These are the activations of a small network on made-up records, seen along a few directions, one row for each record.
After each row come some of the record's fields: Lita, Zalib, Vomu, Loved, Riz, Ziri.
A field that a record lacks is written absent.
Other fields move the rows too, some of them a lot.
In the rows, 500 means zero.
Random noise pushes rows far along 17 fixed directions. That doesn't count. These rows show it; they differ only by the noise:
[293 309 522 481 512 534 343 445 450 653 543 441 244 430 522 289 489 603
 655 511 358 596 533 514 237 440 439 453 381 540 449]
[402 668 572 619 492 512 324 305 530 556 571 503 134 707 458 221 486 272
 718 769 442 620 455 559 484 397 518 473 540 415 516]
[427 375 502 534 401 522 451 645 237 480 514 482 561 245 457 508 372 428
 400 275 389 330 497 562 280 524 467 537 393 649 236]
[597 446 565 554 714 524 559 519 646 402 368 437 419 666 358 548 452 443
 484 383 544 448 585 545 484 575 579 659 580 455 499]
[676 516 396 596 339 390 673 171 436 506 715 549 771 440 491 719 409 606
 426 569 595 275 480 609 450 598 713 483 503 497 643]
[456 513 505 709 591 366 592 567 474 407 697 572 540 659 553 582 575 689
 584 500 576 555 405 789 552 564 501 348 224 522 510]
[411 496 643 560 563 597 495 311 423 579 405 466 392 653 367 358 358 693
 501 534 568 384 563 479 563 495 650 701 346 397 684]
[341 159 483 402 627 584 587 596 268 701 330 584 350 384 470 433 582 576
 487 585 260 616 295 581 426 491 522 787 450 421 467]
[440 555 253 641 581 393 517 571 346 510 400 313 431 409 328 301 506 484
 527 346 421 630 346 214 358 585 458 708 600 215 419]
[334 321 516 492 369 566 480 424 342 434 294 593 640 529 692 681 609 443
 556 322 813 426 394 637 314 551 596 506 689 617 584]
[484 632 465 531 362 531 330 401 536 493 526 588 406 513 449 641 612 293
 512 500 597 480 438 527 475 521 355 428 474 586 553]
[448 254 444 508 714 429 537 461 485 404 561 335 528 539 578 490 332 705
 556 367 675 534 635 542 403 666 565 339 463 429 522]
[470 470 574 397 619 530 522 704 589 460 381 419 570 528 576 676 544 362
 509 548 660 605 611 389 573 572 404 340 699 541 452]
[521 511 578 665 710 492 608 549 609 344 558 420 334 711 499 409 472 620
 597 430 319 512 550 727 538 540 646 454 320 473 390]
[425 404 577 382 393 577 383 209 381 447 424 520 390 636 735 423 516 501
 564 648 503 499 539 521 497 470 585 351 513 562 649]
[433 539 555 556 642 443 369 551 449 329 633 528 396 666 581 481 452 384
 469 441 750 452 490 573 361 545 286 360 363 759 492]
[705 542 612 422 477 473 389 486 603 484 699 525 421 549 514 538 429 324
 523 642 394 459 661 564 547 464 381 180 452 642 390]
[570 522 546 286 500 547 675 634 366 569 466 441 781 316 573 651 412 656
 233 590 551 355 577 218 727 556 483 485 461 619 549]
[523 496 494 590 505 324 645 641 526 457 370 560 674 579 508 694 788 531
 467 685 477 681 403 490 592 495 492 653 586 465 567]

[587 454 426 492 663 433 622 542 426 483 581 608 597 618 516 598 569 576
 448 426 604 465 360 463 334 526 363 476 482 558 605]
Lita=g1 Zalib=j4 Vomu=m1 Loved=l2 Riz=absent Ziri=n1
[533 585 475 447 312 573 590 546 410 612 517 583 522 339 594 449 563 550
 477 442 431 373 279 563 635 468 605 578 452 597 444]
Lita=g2 Zalib=j3 Vomu=absent Loved=l1 Riz=absent Ziri=absent
[367 535 463 471 622 430 403 731 683 376 386 400 424 488 574 422 575 443
 467 426 832 618 491 399 529 487 440 637 644 662 524]
Lita=g2 Zalib=j4 Vomu=m2 Loved=absent Riz=absent Ziri=absent
[497 595 596 432 582 594 505 571 560 820 537 493 366 455 383 130 323 719
 576 404 476 414 487 361 562 335 541 647 415 452 514]
Lita=g2 Zalib=j5 Vomu=m1 Loved=l2 Riz=v2 Ziri=n2
[533 589 523 464 310 452 386 544 363 431 547 433 607 329 513 476 326 146
 449 678 502 439 620 389 504 431 529 388 737 539 317]
Lita=g1 Zalib=j4 Vomu=m1 Loved=absent Riz=absent Ziri=absent
[492 543 594 503 650 462 413 672 592 462 538 444 300 553 357 338 426 683
 433 607 322 602 639 555 876 413 482 563 154 433 471]
Lita=g1 Zalib=j1 Vomu=m2 Loved=absent Riz=v2 Ziri=absent
[536 297 504 487 620 385 542 381 378 549 470 534 528 600 443 409 490 620
 461 578 487 516 479 415 276 470 446 683 494 435 626]
Lita=g1 Zalib=j5 Vomu=m1 Loved=absent Riz=v2 Ziri=absent
[627 604 578 508 512 433 364 481 320 408 472 666 439 804 519 336 516 385
 529 617 478 553 449 500 716 374 411 398 439 392 569]
Lita=g1 Zalib=j5 Vomu=m1 Loved=l2 Riz=v1 Ziri=n1
[410 609 624 539 561 503 535 617 674 465 461 416 506 607 511 514 523 442
 583 569 526 647 631 445 512 497 452 419 587 459 429]
Lita=g2 Zalib=j1 Vomu=m1 Loved=l2 Riz=v2 Ziri=n1
[611 806 487 541 452 561 692 318 566 585 749 437 628 517 475 645 409 509
 505 704 504 389 537 399 605 605 560 271 500 410 568]
Lita=g2 Zalib=j2 Vomu=m1 Loved=l2 Riz=absent Ziri=n1
[423 517 530 499 361 524 399 477 484 382 381 492 480 473 622 433 605 550
 456 376 341 451 542 485 429 417 528 562 426 674 476]
Lita=g2 Zalib=j5 Vomu=m1 Loved=l2 Riz=v1 Ziri=n1
[693 618 352 635 440 338 499 425 479 346 552 495 554 504 387 510 590 581
 358 422 287 457 465 403 497 504 454 615 340 493 516]
Lita=g1 Zalib=j4 Vomu=m2 Loved=l2 Riz=absent Ziri=n2
[633 414 458 328 415 388 471 611 305 490 565 537 684 362 529 659 483 288
 373 784 460 606 531 385 618 532 299 282 561 466 454]
Lita=g2 Zalib=j4 Vomu=m1 Loved=absent Riz=absent Ziri=absent
[524 611 303 468 665 545 669 630 496 555 345 431 405 484 447 371 651 409
 498 412 397 605 237 215 387 524 449 745 749 365 482]
Lita=g2 Zalib=j4 Vomu=m1 Loved=l2 Riz=absent Ziri=n2
[567 524 547 585 470 380 478 496 554 502 559 517 514 620 557 489 592 361
 684 695 456 676 501 568 534 479 468 298 655 431 408]
Lita=g2 Zalib=j2 Vomu=m2 Loved=l2 Riz=absent Ziri=n2
[547 527 521 580 304 379 403 535 572 609 542 562 560 441 409 455 569 575
 602 567 513 573 507 569 599 368 538 512 482 443 513]
Lita=g2 Zalib=j4 Vomu=m2 Loved=l2 Riz=absent Ziri=n2
[524 496 453 537 261 555 317 440 375 700 489 687 485 424 336 449 468 444
 684 276 507 441 403 610 489 377 514 424 509 289 475]
Lita=g1 Zalib=j5 Vomu=m1 Loved=l2 Riz=v2 Ziri=n2
[593 653 495 612 348 386 412 314 672 468 489 382 460 470 353 426 549 572
 429 651 140 525 701 327 544 424 566 685 410 454 517]
Lita=g1 Zalib=j2 Vomu=m1 Loved=l2 Riz=absent Ziri=n1
[578 708 545 492 610 509 614 538 739 476 451 333 523 546 436 434 473 604
 405 509 448 434 653 196 503 450 553 654 586 566 564]
Lita=g2 Zalib=j4 Vomu=m1 Loved=l2 Riz=absent Ziri=n2
[774 328 710 487 337 520 590 553 562 490 383 701 757 662 528 711 585 534
 680 300 503 317 611 811 466 359 728 324 684 507 435]
Lita=g1 Zalib=j5 Vomu=m1 Loved=absent Riz=v1 Ziri=absent
[278 410 481 553 324 627 219 607 404 451 411 597 394 303 395 550 420 349
 516 184 601 499 459 854 678 547 521 539 297 434 349]
Lita=g2 Zalib=j1 Vomu=m1 Loved=l2 Riz=v1 Ziri=n1
[509 550 401 601 423 367 380 457 808 450 439 451 417 569 566 518 808 492
 680 516 438 725 507 482 455 449 479 460 652 520 505]
Lita=g1 Zalib=j2 Vomu=m2 Loved=l1 Riz=absent Ziri=n2
[564 361 608 533 517 483 444 448 495 582 435 518 409 675 439 251 467 733
 685 347 491 480 502 591 490 419 611 510 416 367 543]
Lita=g2 Zalib=j2 Vomu=m1 Loved=absent Riz=absent Ziri=absent
[491 640 396 571 356 445 586 586 591 591 540 454 623 343 447 552 593 557
 580 552 494 567 458 450 599 464 614 502 596 374 475]
Lita=g1 Zalib=j4 Vomu=m1 Loved=absent Riz=absent Ziri=absent
[421 376 478 303 404 616 488 469 493 621 406 403 406 306 582 459 551 454
 524 631 253 572 555 333 346 446 518 481 634 527 461]
Lita=g2 Zalib=j4 Vomu=m1 Loved=absent Riz=absent Ziri=absent
[565 398 416 468 454 342 409 292 552 631 573 399 466 453 450 311 478 584
 565 614 561 548 557 275 211 431 472 574 658 476 631]
Lita=g2 Zalib=j4 Vomu=m2 Loved=absent Riz=absent Ziri=absent
[564 491 394 587 690 332 470 646 524 250 435 438 426 643 498 466 639 477
 432 482 371 678 479 457 546 543 386 555 448 457 456]
Lita=g1 Zalib=j4 Vomu=m2 Loved=l2 Riz=absent Ziri=n1
[492 510 363 538 485 493 468 389 417 484 506 649 367 501 455 567 701 525
 374 540 320 521 276 578 536 536 400 681 262 537 594]
Lita=g1 Zalib=j2 Vomu=m2 Loved=l2 Riz=absent Ziri=n1
[661 330 567 477 402 320 409 334 516 698 696 620 567 466 394 368 382 649
 493 618 541 418 591 527 305 327 487 586 458 589 620]
Lita=g2 Zalib=j4 Vomu=m2 Loved=l2 Riz=absent Ziri=n1
[520 438 368 619 341 307 483 502 489 474 425 469 649 388 393 404 498 630
 532 449 523 614 494 558 645 450 727 720 557 221 524]
Lita=g2 Zalib=j1 Vomu=m1 Loved=l2 Riz=v1 Ziri=n1
[480 544 488 450 241 605 472 528 616 475 436 367 505 262 619 397 459 586
 550 286 366 385 611 553 580 425 788 449 535 586 344]
Lita=g2 Zalib=j4 Vomu=m2 Loved=absent Riz=absent Ziri=absent

Which values does each new row have?
[602 496 468 390 554 571 545 309 415 565 535 630 394 546 561 376 419 218
 484 518 532 381 302 497 294 475 493 595 730 567 518]
Lita=g2 Zalib=j5 Vomu=m1 Loved=l2 Riz=v2 Ziri=n2
[590 432 439 488 635 377 461 451 635 370 641 373 421 443 514 385 305 431
 400 470 484 436 661 499 335 520 512 535 525 651 403]
Lita=g1 Zalib=j5 Vomu=m2 Loved=absent Riz=v2 Ziri=absent
[556 376 615 571 542 293 528 564 489 445 432 458 680 549 458 417 424 591
 433 565 517 530 637 465 475 434 547 662 551 483 483]
Lita=g2 Zalib=j5 Vomu=m2 Loved=l2 Riz=v2 Ziri=n2
[415 682 729 544 427 585 455 616 409 543 508 551 517 485 509 376 305 257
 509 604 533 418 528 592 695 406 565 497 531 539 321]
Lita=g2 Zalib=j5 Vomu=m1 Loved=l2 Riz=v2 Ziri=n2
[448 591 614 470 335 705 550 503 636 610 442 431 491 425 543 593 598 510
 617 398 332 397 578 463 351 467 564 364 547 619 392]
Lita=g2 Zalib=j2 Vomu=m1 Loved=absent Riz=absent Ziri=absent
[404 510 381 728 596 348 625 378 557 249 607 426 500 502 557 533 494 512
 374 573 445 497 463 689 367 615 664 773 430 618 482]
Lita=g2 Zalib=j2 Vomu=m1 Loved=l2 Riz=absent Ziri=n1
[377 371 540 552 527 588 658 746 495 711 475 500 725 296 304 795 446 645
 534 371 656 468 497 623 569 634 544 503 455 351 421]
Lita=g2 Zalib=j2 Vomu=m1 Loved=absent Riz=absent Ziri=absent
[498 432 587 565 605 367 505 478 636 484 603 455 502 523 410 540 402 488
 461 838 467 631 685 617 667 535 556 565 445 430 510]
Lita=g2 Zalib=j2 Vomu=m1 Loved=l2 Riz=absent Ziri=n1
[547 447 273 593 536 277 477 539 692 508 646 525 505 426 442 597 703 573
 528 456 503 691 403 526 364 532 350 512 477 499 534]
Lita=g2 Zalib=j4 Vomu=m2 Loved=l2 Riz=absent Ziri=n1
[557 430 455 547 736 421 585 594 688 566 579 471 490 604 428 494 504 686
 588 345 726 527 470 531 433 563 474 519 482 478 564]
Lita=g1 Zalib=j2 Vomu=m1 Loved=absent Riz=absent Ziri=absent
[402 533 658 422 245 660 355 434 541 593 399 570 526 553 562 632 700 691
 595 349 487 461 591 456 440 437 341 243 258 599 625]
Lita=g2 Zalib=j5 Vomu=m1 Loved=absent Riz=v2 Ziri=absent
[417 479 406 524 232 490 410 346 342 543 402 597 563 382 572 506 643 458
 538 474 341 541 398 490 397 413 529 562 548 454 512]
Lita=g1 Zalib=j5 Vomu=m1 Loved=l2 Riz=v2 Ziri=n2
[426 465 410 499 709 591 587 526 542 403 369 371 337 478 444 410 470 555
 398 399 326 497 495 418 472 552 613 768 479 452 482]
Lita=g1 Zalib=j4 Vomu=m1 Loved=l2 Riz=absent Ziri=n1
[352 504 527 675 479 416 511 401 367 505 389 469 492 616 499 339 552 573
 597 688 353 706 460 495 560 465 590 629 480 242 529]
Lita=g2 Zalib=j5 Vomu=m2 Loved=l2 Riz=v2 Ziri=n2
[467 540 558 536 652 602 523 308 297 415 508 475 350 696 458 357 307 349
 443 581 568 355 462 466 311 537 527 604 531 489 584]
Lita=g2 Zalib=j4 Vomu=m2 Loved=l2 Riz=absent Ziri=n1
